These are the activations of a small neural network, seen along a few directions. Each row is one input.
In each table, some parts of the input vary, and every possible input appears once, in random order.
Descriptions start from the smaller parts, as in this example, which fits no table here: one of 5 places around a ring, together with either a single point or one of 9 places around a ring or (one of 3 separate values, together with one of 6 places along a line).
Shared parts are said once, and a part with two or three values counts as separate values.
(in the rows, 128 means zero)

Other details of the inputs shift rows strongly along two fixed directions, in all tables alike. That doesn't count.
To show where, the next rows are all for the same input, with only those details redrawn:
[ 96 141 110 106 187 142 209 129  73  64 185 154  97 145 118]
[190 132 164 148 137 168  84 109 194 165 100 106 155 121 134]
[168 135 139 143 132 147 118 114 157 141 114 122 141 125 147]
[167 134 138 143 131 145 118 113 158 140 116 124 141 126 146]
[146 139  90 147  96  99 157 119 101 113 123 150 129 128 183]
[190 132 165 147 138 168  84 108 197 166  99 105 154 121 134]
[189 132 163 148 137 166  85 109 194 164 100 108 154 121 134]
[144 139  88 147  96  99 159 119 100 112 123 152 129 128 183]

Table:
R1: [130 126 148 134 111 131  93 127 158 157 107 114 131 123 121]
R2: [126 127 139 133 113 128  90 128 154 151 113 112 135 124 123]
R3: [ 62 127 122  91 167 126 184 142  68  76 178 146  88 141  86]
R4: [ 57 129 106  94 173 130 186 151  72  81 186 145  95 141  94]
R5: [144 140  86 146 101 101 150 119 103 110 127 146 134 129 182]
R6: [103 133 112 101 186 140 203 128  70  58 183 147 109 147 111]
R7: [195 124 163 143 141 163  80 106 191 161  97 103 165 121 127]
R8: [155 115 171 132 119 146  58 120 190 174  90  95 154 118 103]
R9: [102 135 115 102 184 140 207 129  72  60 188 151  99 145 112]
R10: [146 139  90 149  91  97 158 122 101 109 125 151 130 131 184]
R11: [135 112 144 130 117 130  92 129 149 152 106 112 144 122 118]
R12: [108 118  90 132  75  76 131 135  86 125 114 142 127 129 156]
R13: [128 121 139 135 116 134  90 131 155 155 111 112 139 123 127]
R14: [159 116 166 135 122 146  63 125 189 176  91  97 156 114 102]
R15: [113 122  89 135  73  80 141 141  90 130 117 149 125 120 158]
R16: [106 131  83 140  77  78 136 138  97 124 121 144 126 123 162]
R17: [136 122 143 126 115 119  92 128 153 154 105 113 143 121 113]
R18: [168 135 140 143 133 147 117 113 158 141 117 123 142 126 144]
R19: [115 129 100 133  75  75 132 136  99 130 114 144 122 121 152]
R20: [108 120  93 134  70  77 133 136  87 127 114 146 118 126 159]
R21: [142 134 186 104 234 217 126 120 177 113 166  99 128 140  64]
R22: [113 125  92 137  73  75 140 136  93 125 116 147 123 120 155]
R23: [173 130 143 139 134 146 116 113 153 138 116 123 143 123 138]
R24: [ 79 122 172  88 210 181 141 140 130 112 171 114  96 143  51]
R25: [110 127  91 139  76  85 139 142  99 134 117 147 124 123 160]
R26: [111 135  98 138  75  77 132 137 102 133 113 143 121 124 157]
R27: [ 85 128 172  92 213 182 146 141 136 111 173 114 102 136  47]
R28: [108 125  98 139  79  88 135 138 100 131 116 143 122 125 162]
R29: [ 90 116 169  85 215 182 141 142 131 112 171 112 116 136  42]
R30: [104 125  89 138  76  82 125 136  97 129 119 140 123 130 163]
R31: [ 88 116 175  88 210 182 143 139 129 110 169 113 104 136  49]
R32: [131 131 140 133 114 123  88 131 158 157 111 111 137 122 121]
- The inputs of R14 and R22 match in every part but one. If R29 is changed in the same way as R14 into R22, which row does it become? => R15
- Describe the family of inputs behind these rows. => one of 4 places along a line, together with either one of 2 separate values or one of 6 places around a ring
- List by row number the other rows that have the place on the line of 4 in common with R4. => R2, R5, R13, R16, R21, R30, R32
- Start at R1 and move only the place on the ring of 6, one step at a time. The first step leads to R24. Which rows follow, in order? => R28, R25, R27, R26

Table:
R33: [134 118 112 136  93 101 113 127 122 136 110 128 142 122 147]
R34: [127 132 115 139  91 105 120 130 128 144 111 134 125 124 151]
R35: [108 141 108 112 178 139 206 125  74  63 181 153 102 144 132]
R36: [115 135 114 136 101 105 129 133 121 128 124 134 121 126 143]
R37: [103 141 105 108 185 142 210 124  72  60 186 156  99 148 124]
R38: [138 124 115 137  94 101 112 126 126 137 107 128 143 125 146]
R39: [129 115 220  90 236 224 102 130 188 140 154  88 126 130  21]
R40: [126 128 111 141  93 106 110 133 130 145 113 126 133 123 152]
R41: [170 113 133 153  73 114  73 122 166 176  75 113 162 114 153]
R42: [127 129 116 140  91 110 116 133 127 147 112 132 127 124 148]
R43: [138 126 115 136  91  99 114 124 124 136 108 131 136 121 144]
R44: [ 83 127 127 108 162 141 159 140 103 103 161 134 105 137 103]
R45: [ 99 127 118 111 143 114 168 134  86  99 150 144 109 131 113]
R46: [196 132 197 133 190 212  79 107 221 164 116  89 156 125  95]
R47: [126 133 114 140  98 108 111 130 132 143 113 128 134 126 148]
- Describe the family of inputs behind these rows. => either one of 3 separate values or (one of 2 separate values, together with one of 6 places around a ring)
- Which of the alternatives is R35? => one of 3 separate values
